A small network was shown many inputs. Here are its activations along a few directions, one row for each input.
Each table varies a few parts of the input and shows all the possible inputs, shuffled.
Descriptions start from the smaller parts, as in this example, which fits no table here: one of 4 places along a line, together with either a single point or one of 9 places along a line or (one of 3 separate values, together with one of 8 places around a ring).
Shared parts are said once, and a part with two or three values counts as separate values.

Other details of the inputs vary at random and push rows far along three fixed directions, the same in every table; ignore that.

Rows:
x1: [-24  -7   7 -41  -8  10  -4 -47  -5  11 -11 -13]
x2: [ -3  -1   3 -23  28  40 -17  27   4  -9  -9  -3]
x3: [-14  10 -24 -13  -5  33  30  17  46   8  71  30]
x4: [-19  20 -14  -6  30  45 -27   0  -4  22  34 -25]
x5: [-48  12  -7 -41 -10   9 -24 -59 -13  19  19 -13]
x6: [  0 -11  19  37 -38 -58  29  -3 -34 -47 -14  31]
x7: [-33  -8 -12  -9  28  29  10  -6  27  14  69   4]
x8: [ -2 -14   8 -19  14 -21  10 -41  -7  -8 -25  -4]
x9: [ 41 -17 -11   9  13  -7 -42  11  -1  -5 -46 -25]
x10: [ 39 -19 -19  36 -29 -19  20  59   7   1  27  25]
x11: [ 42 -10   7  -6  20  21 -31  26   0  11 -75  -9]
x12: [-34  26  19  -8 -21 -38  25 -58 -20   5  29 -12]
x13: [ -6  -3 -21 -22   2  29 -21  16   3  26  26 -12]
x14: [-30   3   7 -59  -2  13  -3 -59   0  10 -12  -8]
x15: [  9   4  19  16 -16 -36  -1 -47 -35 -15 -38 -15]
x16: [-14  13  12 -19  17  14   6 -37 -12   3  -9 -17]
x17: [ -5  11  25 -13 -16 -21   8 -38   2   4 -44   5]
x18: [ -8  -6   0 -17 -19  -6 -27 -37 -13   2 -14  -6]
x19: [-41  33  18 -27  -8 -12  39 -71   3  -2  23  -5]
x20: [ 56 -28 -15  33  19  -3  11  50  15 -11 -18  13]
x21: [ 47 -17 -15  26   7 -19 -21  38   6  -7 -26 -12]
x22: [-43  31  -6 -23   6  23 -11  18  20  -5  59   1]
x23: [ 16  -9 -14 -21  39  33 -71   2   4  15 -17 -36]
x24: [-31  25 -10  12  -4  18  -1  11  32  15  60  24]
x25: [-14  15  -3 -22  23  40 -63  -2  -3  37 -18 -23]
x26: [-15   4  17 -50  31  48 -55 -22   4  35 -50 -40]
x27: [-72   9  28 -33 -12 -11  33 -61 -13 -18  28   8]
x28: [ 19  -9  18  23  -5 -15  29 -13 -23 -12 -26  -8]
x29: [  7   5  11  42 -44 -61  31  -3  -7  -9 -13  29]
x30: [-10  -1   2  22  -4   3  27  10  15   7  21  35]
x31: [ 53 -35 -26  45  16  -5  -6  68  -1   4  -3  -4]
x32: [-30   8 -18 -12  15   8  -5  -5  22  21  74  -6]
x33: [ 42   4  11 -13  21  12 -19  -5 -12   1 -69 -36]
x34: [ 0  4 -7 34 -5  6 42 43 34  7 44 50]
x35: [ 12  -3  17  33 -18 -43  67 -25 -21 -27 -13  19]
x36: [ 14  10   3  24  -8 -18   3 -12 -11 -11 -14 -11]
x37: [ 24 -11  -2  -3  15  19 -35  57 -17  -2 -32 -23]
x38: [  8   3   5  10 -10  -5  41  34  13 -35   5  25]
x39: [ 10   3 -16  42   3   5  25  44  -3   5  51   7]
x40: [ 37 -14   0  16 -41 -50   0   0 -16 -13 -51   0]
x41: [-14  12 -10 -72  24  60 -44 -19  22  29  -9 -28]
x42: [  1  -6  11 -25   5 -22  -1 -49   3  -4 -37 -17]
x43: [ -6   4 -10  49 -11   3  16  33  19   4  57  44]
x44: [ 16  -2  20   9 -29 -43  -9 -12 -19  12 -48  -7]
x45: [ -6  -4  27  13 -42 -69  33 -13 -33 -31 -13  13]
x46: [  9 -21 -30  54   7  -4  16  40   5  -2  55  27]
x47: [-32  38 -17   3  12  27  11   9  27  11  89  -2]
x48: [ 21  -5  -3   7   8  16 -38  40  -4  29 -34 -17]
x49: [-17 -24  21  14 -21 -71  56 -67 -25 -22 -15  24]
x50: [ 31  -7  -4 -21 -12   1 -52 -12  -9   3 -70 -31]
x51: [ -1  -7  -7  17   8  17 -16  43 -12 -12   5   1]
x52: [-58  16  18 -32  -2   0  37 -39   1 -20  35  20]
x53: [ 30  -6  -6  12  18  28   9  73  18 -22  -1  17]
x54: [ 35  -7  -3  27  -5  -1 -14  59  -4 -33 -27   5]
x55: [  9 -11 -20 -14  16  46  -7  31  24  13  20  10]
Each input here is: one of 5 separate values, together with either one of 5 places along a line or one of 6 places around a ring.
Question: The inputs of x44 and x32 match in every part but the choice among 5 separate values. If x24 is changed in the same way as x44 into x32, which row does it become?
Answer: x9
Question: The inputs of x50 and x54 match in every part but the choice among 5 separate values. If x3 is changed in the same way as x50 into x54, which row does it become?
Answer: x38
Question: Start at x7 and move only the place on the line of 5, one step at a time. The first step leads to x49. Which rows follow, in order?
Answer: x8, x20, x42
Question: Start at x12 and move only the place on the ring of 6, one step at a time. The first step leads to x47. Which rows follow, in order?
Answer: x36, x15, x4, x39
Question: Start at x45 and move only the place on the ring of 6, one step at a time. The first step leads to x37. Which rows follow, in order?
Answer: x51, x6, x54, x22

Rows:
x56: [ 53 -14  -1  55  -7  -3  30  56 -13 -13 -15  17]
x57: [ -2   9 -15 -33  51  69 -42  44  29  10  23 -17]
x58: [-70  22   1   0 -26   9  20   4  19 -10  95  46]
x59: [  4  -2  19  11 -29 -56  25 -34 -12 -12 -36  15]
x60: [ 23  -6   5  23 -21 -44 -10 -15 -28 -11 -28 -13]
x61: [ 64 -34 -13  37  10  -1   5  44  -3  -7 -39  10]
x62: [-26  -1  20 -62 -15  -9 -20 -91  -8  15 -52 -33]
x63: [-10 -10  21 -65   7  -8 -28 -69 -25  -4 -72 -42]
x64: [ 10  11  -3 -51  47  83 -64  36  10  15 -25 -56]
x65: [ 42 -26 -21  24   4  -1 -47  43 -18  23 -51 -26]
x66: [-42  18   1 -15   7  14  24   0  14  -5  57  10]
x67: [  6 -14  12  30 -17 -41  40 -30 -15 -17 -13  25]
x68: [-32  34   0 -43   5  33 -10 -21  13  23  30  -9]
x69: [-34  15  -1   6  16  12  17 -14  20   9  51  19]
x70: [ 31 -12   1  65 -12 -25  47  46   0 -17   6  36]
x71: [-57  27  -5   4 -20  -6  49 -11  27   4  85  35]
x72: [ 11  -4 -23 -13  47  68 -23  61  38   7  39  -4]
x73: [ 59 -12 -20  42   5  -9 -28  49 -13 -14 -27 -15]
x74: [  2 -11   4  21 -35 -51  45 -20   2 -13  -6  28]
x75: [-30   9  20 -36 -16 -38 -30 -77 -36  17 -21 -27]
Question: What is each input in this table made of?
Answer: either a single point or one of 4 places along a line or (one of 3 separate values, together with one of 5 places along a line)
Question: What sort of input is x75?
Answer: one of 4 places along a line

Rows:
x76: [-21  12   0 -17  -7   0 -16  -6   1  11  12  -5]
x77: [-10  17  -3 -21   7  25 -36   6   9  13  10 -17]
x78: [-11   0   3 -20  -1  -9 -28 -17 -13   3 -19 -21]
x79: [ 34 -17 -15  11  16   6 -26  -1   2  30 -18 -25]
x80: [-26   6  11  -5 -22 -33   1 -40 -17  -9   0  -5]
x81: [-32  21 -10  -7  15  33   3   2  22  14  59  17]
x82: [ 52 -14  -9  22  -7   3 -29  66  -6   3 -42  -7]
x83: [-22  16 -29  29  10  22  21  43  26   2 100  28]
x84: [-23   7  11 -17  -5 -21  20 -51  -7 -11  -7  -2]
x85: [ 42 -10   2  24  -4 -14  17  27   1 -16 -29  13]
x86: [-39  17 -12  -4  17  30   7   4  26   9  69  21]
x87: [ -5   9   5 -13  20  26 -17  -3   1  15 -10 -14]
x88: [ 25  -6  -8  -7  16  18 -51  39   1  11 -33 -21]
x89: [ -9  13 -11 -14  30  38 -37  15   7  17  14 -33]
x90: [-39  19   9 -13  -5 -19  -5 -43 -10   1  14  -8]
x91: [ -9   2  10   6   1 -14  32 -16   5  -7   9  11]
x92: [-33   6   7  13  -1  -7  34 -18   4   0  45  22]
x93: [-17   3  -7 -53  27  42 -26  -7  11  10   9 -21]
x94: [ -6  16 -14   5   8  31  26  33  32   3  59  25]
x95: [-14 -14   1  -1 -31 -54  15 -70 -13  15  -4   4]
x96: [ 40 -22   7  12   3 -15 -12   3 -30 -17 -66 -12]
x97: [-22  -1  13 -11 -18 -28  34 -41  -8 -19   7   9]
x98: [ 13   0   4  15 -10  -2   8   7  -5  -4 -16  12]
x99: [ 31 -33  -1  33 -18 -27  25  25 -21 -23 -23  22]
x100: [ -3  -4  10 -14 -13 -17  16 -17   0  -7 -14  10]
x101: [-32   2  -1  -1 -11 -13  40 -10  19  -7  49  32]
x102: [-12  13   6  23 -33 -38  28 -18 -15  -8  12  17]
x103: [-23   1  21   3 -35 -43  30 -47 -14 -14 -14  20]
x104: [ 17 -11   8  45 -34 -52  24  15 -12 -22  -8  22]
x105: [ 30 -16 -19  43  -1   7  32  62  24 -17  30  31]
x106: [ 18   6 -13  33  10  14   1  53  10   6  30   7]
x107: [  9  -8  -9 -15   8  11 -33  17 -12   1 -10 -22]
x108: [-15  15   2 -16  22  24 -33   1   2  16   8 -25]
x109: [-10  11   8 -40  10  22 -23 -22  12   7 -19 -17]
x110: [ 15  -8   5  18 -25 -12  13  11  -4  -9 -25  15]
x111: [ 10   8   7 -11 -11   3 -36   6  -7   7 -31 -22]
x112: [ 44 -30   3  34 -14 -22  11  30 -17 -26 -37  11]
x113: [ 10  -6 -23  -7  11  19 -34  -7  20  35  16 -17]
x114: [ 18  -2  19  35 -35 -53  27  -7 -31 -15 -32   5]
x115: [ 30   4 -10  23   7   8 -20  44   0   2  -5  -4]
x116: [-15  12  -5 -39  29  41 -18 -10   9   6  16 -20]
x117: [ 25  -5   8  17  -1   5   3  21  -6   3 -31   0]
x118: [-21  -2 -16  -5  13  30   0  22  19  10  49  16]
x119: [ -3   9   2 -56  14  37 -37 -12   8  19 -36 -28]
x120: [ 48 -23  -8  27   4   6 -12  49   1 -13 -39   4]
x121: [ -6   1  13 -35  13  13 -45 -28  -6   8 -49 -27]
x122: [-20  16   4  -5   0  10  29 -11  12   5  30   8]
x123: [13 -9 -2 15 17 15  1 22  0  0 -3 -2]
x124: [-27  -6  22 -20 -19 -40   5 -57 -20  -5 -34   3]
x125: [ 26  -9  -8   1   3  25 -21  42   6  11 -24   3]
x126: [-12   8  12 -34  15   4 -40 -39 -28   6 -33 -49]
x127: [ -3   7  -1 -11  16  11   3  -3  14  -1   9   2]
x128: [ 32  -2  -1  -2  24  26 -11  28  10   7 -27 -15]
x129: [ -5   2   8 -42  11  23 -41 -16  -3  17 -42 -21]
x130: [-17   2  13   7 -24 -48  19 -47 -35 -21  -4  -1]
x131: [ -6  -5  15   0  -4 -22  35 -31 -15 -17  -4   0]
x132: [-45  10  -1   2  -3  -5  32 -33   3  -3  52  20]
x133: [ 49 -22   7  22  -7 -22   5  30  -2 -20 -55   7]
x134: [-10   5  -4  -8  21  19  14   0  14   2  23  -5]
x135: [-21  -4  11 -20 -15 -33  24 -47  -9 -10 -15   4]
x136: [ -3  -7 -12  28  16  23  27  37  10  -3  61  20]
x137: [ 32 -16 -18  56 -15 -12  20  63   2 -24  31  25]
x138: [ -2  -1 -14 -12   7   0 -22 -42   4  28   5 -19]
x139: [-16  13  -1  -6 -11   8  25  -3  21  -3  30  19]
Question: The inputs of x109 and x128 match in every part but one. If x111 is changed in the same way as x109 into x128, which row does it become?
Answer: x114
Question: What is each input in this table made of?
Answer: one of 4 places along a line, together with either a single point or (one of 3 separate values, together with one of 5 places along a line)
Question: Start at x110 and move only the place on the line of 5, one step at a time. The first step leads to x103. Which rows follow, in order?
Answer: x121, x120, x112
Question: Which other rows does x101 become when the choice among 3 separate values takes its other values? List them by row number.
Answer: x88, x124
Question: Start at x136 and move only the place on the line of 4, one step at a time. The first step leads to x96. Which rows follow, in order?
Answer: x112, x99
Question: Which other rows does x86 become when the choice among 3 separate values takes its other values? List them by row number.
Answer: x90, x127
